[[-29, -108, -29, 35, 0, -43, -18], [24, 62, -70, 0, 40, -17, -15]] --> -43
[[10, 12, 32, -49], [35, -26, 39, -109]] --> 32
[[3, 15, 98, 14], [-33, -15, 21, -12]] --> 98
[[-68, -18, -11, 67], [33, 23, 76, -90]] --> -11
[[14, 95, 23, -43, -56, -54], [112, -7, 95, -45, 11, -27]] --> -56
[[-87, -59, -64, -74, -20], [-38, 5, -21, -7, 80]] --> -74
---
[ 147 -942  680  551 -132  132] >> 551

[[6272 6044 5573 5641 5677]
 [1405 5969 6409 4144 4581]
 [7183 6952 7757 6347 7176]] >> 7757

[[56 61 42 39 53 78]
 [41 47 40 37 24 48]] >> 37

[ 69  55 841 587 615] >> 841

[[1 1 8 7]
 [4 5 3 4]] >> 5

[[-18  17  48 -39 -48  -8]
 [ 17  22  17 -21  25 -11]
 [-16   3 -14  -9  -6  -1]] >> -9
---
Q: [1, 5, 5, 8]
A: 1, 8

Q: [533, -508, -272, -828, -267, 398]
A: 533, 398

Q: [3, -19, -41, 27]
A: 3, 27

Q: [58, 72, 80, 84, 94, 6]
A: 58, 6

Q: [24, 205, 251, 136]
A: 24, 136

Q:
[[-8, 19, 21, -27],
 [20, 21, 36, -20],
 [-1, 30, 8, -26]]
A: -8, -26

Q: [1, 5, 8, 2, 7]
A: 1, 7

Q: [3, 7, 4, 1, 7, 2, 3]
A: 3, 3

Q: [58, 118, 170, 112, 216, 225, 38]
A: 58, 38
---
[[5181 6461 6888 4173 4210 2242 9133]
 [2263 6910 7647 5231 3992 5003 4758]
 [6444 6542 6652 5208 6812 1199 1804]] -> 9133, 1199

[[391 800 951 935 975]
 [ 40 462 615 738 728]] -> 975, 40

[6 6 2 7 3] -> 7, 2

[212  55 199  59] -> 212, 55

[[4923 5739 6446 8489 3404 2937]
 [6466 5885 6433 8060 5384 6063]] -> 8489, 2937

[[ 24  96  96  61  63  91  45]
 [ 27  80  61  55  87  70  34]
 [ 69 254 107  86 151 127  51]] -> 254, 24

[597 182 297 815 644 748 586] -> 815, 182

[[ 357  619  948  660  593  -94]
 [-594  508  222  727  776  344]] -> 948, -594

[[4266 3588 4928 6899]
 [2124 1538 3288 9157]] -> 9157, 1538
---
((-16, 31, -27, 5, 38, 4, 20), (10, -12, 40, -6, -19, -14, -36), (-38, 4, -15, 11, -31, 6, 17)) yields -31
((6860, 6111, 3649, 2444), (4517, 5905, 7340, 5320), (7752, 6367, 3280, 2983)) yields 6367
((1836, 7226, 2853, 4120, 6806, 5946), (7096, 2965, 4445, 3625, 7007, 5582), (6351, 8248, 6731, 4667, 2051, 6569)) yields 4667
((30, -18, 16, -7, 14, -4), (0, 10, -6, -8, -20, -28), (-13, 25, -21, 2, 20, -41)) yields 2
((60, 497, -174, -367, 12, -186, -355), (482, 532, -594, 0, -274, -499, -149), (965, -581, -134, -328, -197, 63, -294)) yields -197
((5203, 1950, 2431, 6969, 6986, 5797, 5165), (5945, 6106, 3948, 6627, 6541, 8070, 6035), (5597, 8612, 6732, 6015, 8351, 6857, 4471)) yields 8351
((-312, 424, -225, -377, 512, -680), (301, -397, -150, -122, 124, 528), (-100, -85, -258, -446, -567, -385)) yields -446
((6, 4, 2, 4, 6, 4, 5), (4, 2, 2, 3, 1, 4, 5), (3, 2, 8, 5, 3, 3, 3)) yields 3
((39, 57, 6, 39, 42, 39, 42), (20, 17, 86, 48, 41, 37, 28), (45, 31, 63, 34, 41, 48, 29)) yields 41
---
array([[  0,  25,  61,   4, -46,  17,  32],
       [ 59,  20,  24, -93,  27, -20,  -3]]) -> 32, 59

array([ 90,  16,   5, -98,  73,  83,  33]) -> 33, 90

array([[-35,  96, -25,   6,  -1],
       [ 34, -27,   2, -39, -16],
       [-30, -63,  -1,  43, -69]]) -> -1, -30

array([[-54, -12, -54,  35,  33, -74,  45],
       [-94,  69,  -8,  20,   4,   7,  27]]) -> 45, -94

array([ 103,  -97, -109,  -74,   65, -105,  -22]) -> -22, 103

array([-50, -90,  27, -22]) -> -22, -50

array([-100,  -69,   23,    0,  -40,   34]) -> 34, -100
---
[[6648 6334 8112 5324 7179 8939]
 [6540 3085 9502 9701 8641 5184]] value 9701, 9502

[[ 699  140  107 -377  604]
 [-489  299   84  720  521]
 [ 501 -523 -617  261  238]] value 720, 699

[[-18 -40   8   6  39 -31]
 [ -5 -15  -8  -5  47  -7]] value 47, 39

[[295 854 370 821 899 296]
 [874 367 327 874 224 984]
 [873 904 824 833 792 420]] value 984, 904

[ 99 232 108  22  75  93  46] value 232, 108

[[13  1  6 12 21]
 [39 34 56 78 21]] value 78, 56

[-764   45 -291   59  740 -728] value 740, 59

[[153  62 105 154  77 237  84]
 [ 81 192  91 198  82 158 169]
 [143  63 115 168  93 107 148]] value 237, 198
